A small network was shown many inputs. Here are its activations along a few directions, one row for each input.
Each table varies a few parts of the input and shows all the possible inputs, shuffled.
Descriptions start from the smaller parts, as in this example, which fits no table here: one of 5 places around a ring, together with either a single point or one of 9 places around a ring or (one of 3 separate values, together with one of 4 places along a line).
Shared parts are said once, and a part with two or three values counts as separate values.
In the rows, zero is written as 128.

A family of inputs:
r1: [151 110  29 114 207 214 110 128  61 116 147]
r2: [152 156 124  98  72 134 114 149  77 161 162]
r3: [119 157 185 165 143 139 144 108 176 167  75]
r4: [130  90 196 170 222  91 153 171 193 104  91]
r5: [ 94 139 234 125 139 151 141 138 138 133 115]
r6: [152 115  16 119 175 209  68  93  86 130 116]
r7: [114 124 161 182 136  76 195 123 149 142 167]
r8: [169 134  12  57 145 177  76 102  78 112  99]
r9: [ 91 110 197 147 100  84 151 118 136 122 176]
r10: [115 129 148 187 103  71 154  88 175 156 137]
r11: [104 116  47 156 129 156 161 131 106 108 184]
r12: [146  91 220 123 148  63 115 182 163  86  61]
r13: [138 157 101 146 146 161 152 137 107 175 192]
r14: [156 181  85  90  84 124 119 111 124 172 145]
r15: [118 115  70 108  55 130 123 144  76  94 153]
r16: [ 80 102  81 121  92 164 116 127  95  90 192]
r17: [128  96  63  78 170 222  66 123  50  98 155]
r18: [139 163  88 151 114 155 111 102 132 190 161]
r19: [118 152 199 160 175 144 186 143 151 153 106]
r20: [133 148 146 127  73  39 163  96 167 138 121]
r21: [106  77 231 135 186  97 108 166 180  83 100]
r22: [131  95 183 175 188  85 112 136 219 118  60]
r23: [121 140  31 100  66 119 127 105 124 105 136]
r24: [151 115 180 115 158  54 120 144 212  99  44]
r25: [115 143 135 110 109 168 107 132  95 157 201]
r26: [133 152 223 113 101 117 147 154 120 135  76]
r27: [104 122  35 161  96 150 119  96 132 122 153]
r28: [137 176 183 105 112 107 153 116 169 148  59]
r29: [129 124 186 135  62  50 157 134 118 125 137]
r30: [165 108  51  65 133 188  72 140  31 102 116]
Q: Describe the family of inputs behind these rows.
A: one of 5 places around a ring, together with one of 6 places along a line
Q: Changing only the place on the line of 6 turns r29 into r2. The same change can be made to r9. Which row results?
A: r25
Q: Change only the place on the ring of 5 in r17. List by row number the other rows that result.
A: r1, r6, r8, r30
Q: Change only the place on the line of 6 in r20. List by row number the other rows that result.
A: r8, r14, r23, r24, r28
Q: Change only the place on the line of 6 in r11. List by row number the other rows that result.
A: r1, r4, r7, r13, r19

A family of inputs:
r31: [129 121  63  83 142 154  71 102 115 121 106]
r32: [140  94 228 106 144  73 129 171 150  74  81]
r33: [ 95 127  52 126 106 153 154 130  88 118 212]
r34: [143 105  74 120 175 173  97 122  65 139 139]
r35: [129 142 241  98 137 107 159 157 146 127  73]
r36: [131 143  69  91  78 141  89  84 118 150 155]
r37: [133 137 238 107  91  69 139 150 146 147 130]
r38: [148 122  63 100 132 163  77 150  87 130 107]
r39: [116 142  74 110 164 214 140 134  96 135 163]
r40: [142 152 190 158 167  87 183 130 205 157  61]
r41: [151  85  64 127 167 165 103 122  72  96 143]
r42: [ 91 125 224 172 152 132 161 131 184 139  83]
r43: [152 104 176 165 178  53 152 143 211 103  73]
r44: [117 114  70 109 183 189 101 147  95 126 170]
r45: [145 148 189 166 122  49 163 124 206 177 119]
r46: [ 90  98 220 170 173 108 121 142 183 130  93]
r47: [127 134  45 115  53 127 130 133  82 121 147]
r48: [119 136  76 118 120 175 120 128  98 155 219]
r49: [131 115 238  98 153  81 121 171 143 118  77]
r50: [154 162  70 116  90 166  99 129  85 131 133]
r51: [138 100  53  90 133 146  76 101 123  78 110]
r52: [144 128  80 128 112 159 116 104  69 167 188]
r53: [148 146  82 136 134 176 120 102  63 140 166]
r54: [128 149  67  84 122 179 109  88 117 131  98]
r55: [150 144  69 107  68 149  96 131  91 159 155]
r56: [ 99 138 225 188 128 110 144 123 180 131 119]
r57: [122 139 164 174 107  26 199 126 197 137 112]
r58: [108 134  45  98  63 119 123  86 109 113 147]
r59: [142 125 187 156 187  62 143 143 203 148  69]
r60: [135 161  70  99 100 157  93  82 113 123 132]
r61: [120 118  56 136  98 137 150 106  59 130 181]
r62: [126  94  61 117 174 180 107 147 102  84 174]
r63: [ 95 121 222 180 106  94 140 125 184 159 141]
r64: [141 134  78 121 156 198 136 109  66 148 131]
r65: [147 150  67 101 112 188 116 136  89 139  99]
r66: [123 154  77 126 141 192 124 126  92 127 197]
r67: [138 154 243 115 109  84 144 150 140 119 105]
r68: [149 165 192 174 144  65 167 122 201 149  97]
r69: [110 127 214 114  75  46 174 151 137 108 124]
r70: [ 99  77 209 179 164 100 129 142 191  85  98]
r71: [157 101  53 107 123 155  83 150  95  87 110]
r72: [ 70 111 196 187  95  73 176 125 176 119 138]
Q: Changing only one part turns r33 into r39. The same change can be made to r58. Which row results?
A: r54
Q: Changing only one part turns r68 into r45. The same change can be made to r60. Which row results?
A: r36
Q: Describe the family of inputs behind these rows.
A: one of 6 places along a line, together with either one of 3 separate values or one of 4 places along a line
Q: Change only the place on the line of 6 in r42. List by row number the other rows that result.
A: r46, r56, r63, r70, r72
Q: A walk changes only the place on the line of 4. It starts at r60 and steps to r50. List the rest of the walk in order.
A: r53, r66
Q: Change only the choice among 3 separate values in r70. List by row number the other rows that result.
A: r32, r43
Q: A walk changes only the place on the line of 4. It starts at r44 and steps to r34. List the rest of the walk in order.
A: r38, r31

A family of inputs:
r73: [128 112 196 144 182 133 151 163 149 127 146]
r74: [120 134  77  78  73 134 100 139  82 124 156]
r75: [ 92  97 195 156 161 137 153 153 120 105 136]
r76: [163 129  72 108 135 115 121 125 116 133  85]
r77: [139 125  68 156 166 139 146 119 123 151 132]
r78: [152 116 202  96 152 108 127 171 141 108  99]
r79: [145 124 178 124 155 106  90 146 145 118  76]
r80: [127 107  67 152 115 159 120 110 107 128 181]
r81: [142 163 107  79  64 162 116 119  59 147 152]
r82: [151 111  71 105  84 134  95 117 100 110 135]
r83: [ 98 159 206 195  71  37 204 108 205 170 153]
r84: [145 136 103 111 136 143 108 132 153 110  65]
r85: [121 132  98 158 167 167 133 125 160 128 112]
r86: [121 121 173 171 185 131 114 139 152 137 123]
r87: [116 101 200 109 131 112 129 161 112  86  89]
r88: [138 112 140  95 152 123 100 114 153 121  70]
r89: [147 141  71  95 118 123 108 107 111  99 121]
r90: [123 137  67 142 150 148 133 100 118 117 167]
r91: [122 163 211 147  39  10 179 116 197 152 105]
r92: [114 108 136 143 182 147 124 107 160 140 117]
r93: [ 96 130  73 125 105 159 125 132  89 142 202]
r94: [117 159 104 126  96 188 140 111  66 164 197]
Q: Changing only one part turns r80 into r82. The same change can be made to r85. Which row results?
A: r84
Q: Describe the family of inputs behind these rows.
A: one of 2 separate values, together with either a single point or one of 10 places along a line
Q: Change only the choice among 2 separate values in r76. List by row number the other rows that result.
A: r77

A family of inputs:
r95: [165 148 107 137 149 168 118 143  97 164 179]
r96: [159 159 156 124 158  66 152 120 211 145  83]
r97: [129 127 101  89 131 139 131 143  75 122 136]
r98: [116 135  65 131 129 160  91  96 131 130 128]
r99: [127 139  88 119 166 163 139 125  97 149 137]
r100: [143 146 100 125 162 164 129 136  95 160 160]
r101: [149  71 161 160 157  51 127 158 149  94  91]
r102: [131 127  68 133 129 169 115  92 124 122 128]
r103: [119 116  80  99  81 142  67 127 125 122 134]
r104: [132 121  81 118 154 172 140 113 108 143 129]
r105: [161 147 169  95 125  42 145 138 188 118  85]
r106: [117 130  67 129 114 164  75 108 147 147 135]
r107: [133 108  93  88 120 149 133 131  85 117 129]
r108: [ 89 136 126 191  93  89 189 106 162 151 195]
r109: [132 144  73 139 141 168 133  95 104 114 125]
r110: [133 131  86 109 107 145 126 114  81  88 125]
r111: [118 122  78 101  96 137  84 115 109 105 127]
r112: [167 135 120 108 116 145 110 161  74 137 179]
r113: [100 125 235 148 153 127 113 100 167 154 124]
r114: [133 114  80 102  95 146 108 111 102  97 127]
r115: [145 133 113  96 128 141 121 154  71 133 159]
r116: [133 178 198 156 104 116 165 127 164 179  64]
r117: [136 166 211 126  71  92 157 144 139 152  66]
r118: [103 113 249 119 120 104 105 118 144 127 125]
r119: [147  83 148 189 189  75 135 141 172 122  90]
r120: [ 91 123 139 161  61  65 182 125 137 124 195]
r121: [ 88 111 189 161 185 155 150 163 176  99 113]
r122: [ 90  98 203 131 152 131 143 181 152  71 114]
Q: Describe the family of inputs behind these rows.
A: one of 2 separate values, together with either a single point or one of 5 places around a ring or one of 8 places along a line
Q: Changing only the choice among 2 separate values turns r122 into r121. The same change can be made to r110. Which row results?
A: r109
Q: Change only the choice among 2 separate values in r118. List by row number the other rows that result.
A: r113

A family of inputs:
r123: [133 139 138 119 100  93 136 134 134 138 128]
r124: [133 139  63  96 117 194 105 123  58 136 168]
r125: [138 141 139 118 112 106 122 124 135 127  92]
r126: [132 118 149 115 126 125 113 134 141 119  93]
r127: [144 148 133 117 103 102 138 119 145 137 112]
r128: [128 127 152 131  94  96 140 132 123 127 142]
r129: [130 110 152 131 177 143 112 150 138 106 108]
r130: [137 121  13 108 120 172  97 108  83 116 155]
r131: [112 132 151 143 105 109 157 129 134 130 153]
r132: [109 136 139 171 135 131 148 111 151 156 162]
r133: [124 111 155 114 153 125 111 134 140 108  98]
r134: [140 104 139 141 206 146 127 145 138 119 100]
r135: [104 136 141 160 117 121 159 122 142 144 155]
Q: Describe the family of inputs behind these rows.
A: either one of 2 separate values or one of 11 places along a line
